These are the activations of a small neural network, seen along a few directions. Each row is one input.
Each table varies a few parts of the input and shows all the possible inputs, shuffled.
A made-up example of a description, with smaller parts first: one of 3 separate values, together with either a single point or one of 9 places along a line or (one of 4 places along a line, together with one of 5 places around a ring).
Shared parts are said once, and a part with two or three values counts as separate values.
(in the rows, 128 means zero)

Other details of the inputs vary at random and push rows far along two fixed directions, the same in every table; ignore that.

Rows:
R1: [183 134 120  68 128 103 134 144 120 124 103 101 131 145]
R2: [ 65 136 104  67 117 211 157 125 142 100 130 104 103 103]
R3: [114 162 113  59 116 174 158 164 111 110 126 104  93 114]
R4: [179 109 101 117 123 101 152 183 142 118 126 112 149 156]
R5: [140 124 193 177 145  69  92 120 110 189 134 133 115 114]
R6: [ 46 107 187 186 125 207 146 114 151 152 155 155  96  76]
R7: [166 154  73  86 179  93 115 140 136 114  88 137 162 183]
R8: [186 113 161 153 163  65 120  78 132 143 115 158 104  82]
R9: [184 105  77 107 136  99 142 154 170 113  94 129 182 190]
R10: [212 168  53 125 147 131  92  82 159  86 162 117 142 236]
R11: [ 40  85 182 182  97 194 135 120 144 155 165 163  97  87]
R12: [170 106 153 187 129  52 104  88 101 124 131 166 140  98]
R13: [164 130  62  91 189  90 119 127 144  95 102 126 165 165]
R14: [159  96 148 174 156  37  92 111 114 151 144 160 117 109]
R15: [ 57 134 170 181 118 171 126  76 124 129 138 145 122  74]
R16: [118 120 181 174 146  90  85  92 136 191 113 146 135 134]
R17: [170 102 179 178 148  97 112 105 158 174  96 169 158 150]
R18: [239 170  54 129 146 114 113 106 123  96 189 104 124 219]
R19: [ 67 140 129  58  89 207 146 139 135 130 118  88 115 134]
R20: [132 105 167 156 109  86 109  65 164 180 106 151 121 110]
R21: [ 39  99 177 143  85 179 121  81 138 160 153 150  78  66]
R22: [ 71 152 187 167 133 141 115 139 102 174 158 137  77  82]
R23: [141 122 180 188 155 124 123 103 154 170 106 194 132 124]
R24: [105 156 121  96  92 170 145 171  85 100 130  76 140 133]
R25: [ 91 142  93  90 148 158 145 179 107  96 158  86 106 113]
R26: [ 65 160 116  61 107 212 154 137 135 118 117 115 101 122]
R27: [215 120 108  99 151  97 142 185 130 114 104 117 167 177]
R28: [ 39 118  87  87 109 186 127 158 124 109 159 105 117 129]
R29: [193 136  77 109 117  66 134 147 112  91 105 100 175 159]
R30: [175 128 158 190 158  65 115  82 108 121 121 158 140  88]
R31: [ 66 131  83  89 104 158 129 163 140 129 135  82 134 153]
R32: [ 88 135  93  92 103 139 137 193 114 124 155  68 114 135]
R33: [ 49 128  94 100  83 199 141 135 111  80 146 111 140 119]
R34: [ 75 142  90 102  78 171 144 140 128  99 122  88 156 145]
R35: [103 176 108  97 110 176 152 169  86  89 130 103 128 120]
R36: [182 115  99 116 168 121 159 170 133  90 126 130 140 134]
R37: [155  78 175 194 136  87 124 124 129 149 150 177 113  98]
R38: [ 62 117 195 155  67 154 133 116 127 182 160 111  63  58]
R39: [175 106  88  74 127  94 134 136 119  97 122 125 119 125]
R40: [176 163  79  99 153 106 129 117 123  86  74 143 185 174]
R41: [127 130 187 187 120 102 100  69 123 161  98 152 156 126]
R42: [192 124 177 184 165  83 127 131 132 161 116 183 126 117]
Description of these inputs: one of 2 separate values, together with either a single point or (one of 4 separate values, together with one of 5 places around a ring).
Changing only the choice among 2 separate values turns R21 into R39. The same change can be made to R26. Which row results?
> R3
Changing only the choice among 2 separate values turns R29 into R34. The same change can be made to R38. Which row results?
> R20
Which other rows does R18 become when the choice among 2 separate values takes its other values? List them by row number.
> R10

Rows:
R43: [ 76 122 117 132 104 183 132 107 150 129 155 127 112 144]
R44: [116 143 124 121 111 178 130 103 155 118 128 131 124 140]
R45: [107 112 159 158 122 135 138 155 131 148 149 119 121 108]
R46: [ 87 121 165 170 117 135 133 128 110 137 153 147  94  69]
R47: [107 122 111 100 116 163 156 177 107  95 146 123 126 114]
R48: [ 51 104 174 143 105 147 127 104 141 161 101 147 130  83]
R49: [122 147  86  77 134 144 151 164 113  93 134  92 112 115]
R50: [ 86 121 175 176 104 133 127 145 125 171 154 123 105  98]
R51: [ 89 128  98  52 123 163 150 154 142 110  78 113 151 134]
R52: [ 98  94 201 199 119 139 126 126 120 165 150 149 100  78]
R53: [ 91 136 141 152 134 163 102  94 141 153 148 145 115 131]
R54: [108 124 144 155 126 112 128 118 115 133 146 126 103  79]
R55: [213 108 192 216 183   6  97  67 128 171 105 209 121  88]
R56: [169 127  72  70 134  99 135 152 112  84 120  89 147 146]
R57: [ 74 128 135 159 118 170 103  98 138 145 157 138 120 127]
R58: [230  99 148 160 180  46 117 121 134 141  95 166 149 139]
R59: [239 122  82  93 182  54 137 168 143 107  92 122 175 182]
R60: [171 129  80  67 120  98 132 161 107  93 119  94 151 159]
R61: [235 134  76  92 170  46 130 167 139 115  89 120 171 187]
R62: [ 72 146 135 150 113 169 113 104 125 121 144 122 130 139]
R63: [237 129  74  73 172  43 122 132 121  93  92 112 161 163]
R64: [103 164  89  90 131 177 127 134 127  92 127 103 143 173]
R65: [128 142 105  64 110 144 140 167 104 109 133  87 120 137]
R66: [ 85 127 163 173  92 174 118  78 153 142 145 146 113 110]
R67: [129 133 102  78 132 161 160 183 109  92 134 121 126 127]
R68: [110 157 121 127 117 174 135  98 132 125 125 122 135 141]
R69: [125 149  99  76 107 144 141 183 109 119 127  93 119 148]
R70: [ 85 144 144 163 100 173 128  83 129 138 139 129 130 121]
R71: [208  98 190 229 176  24  77   9 173 196 108 219 130 140]
R72: [ 89 133 138 127  87 145 130 161 107 143 146 107 106 117]
Describe the family of inputs behind these rows.
> one of 2 separate values, together with either a single point or one of 5 places around a ring or one of 9 places around a ring
Changing only the choice among 2 separate values turns R61 into R50. The same change can be made to R58. Which row results?
> R52
Which other rows does R68 become when the choice among 2 separate values takes its other values? List them by row number.
> R70
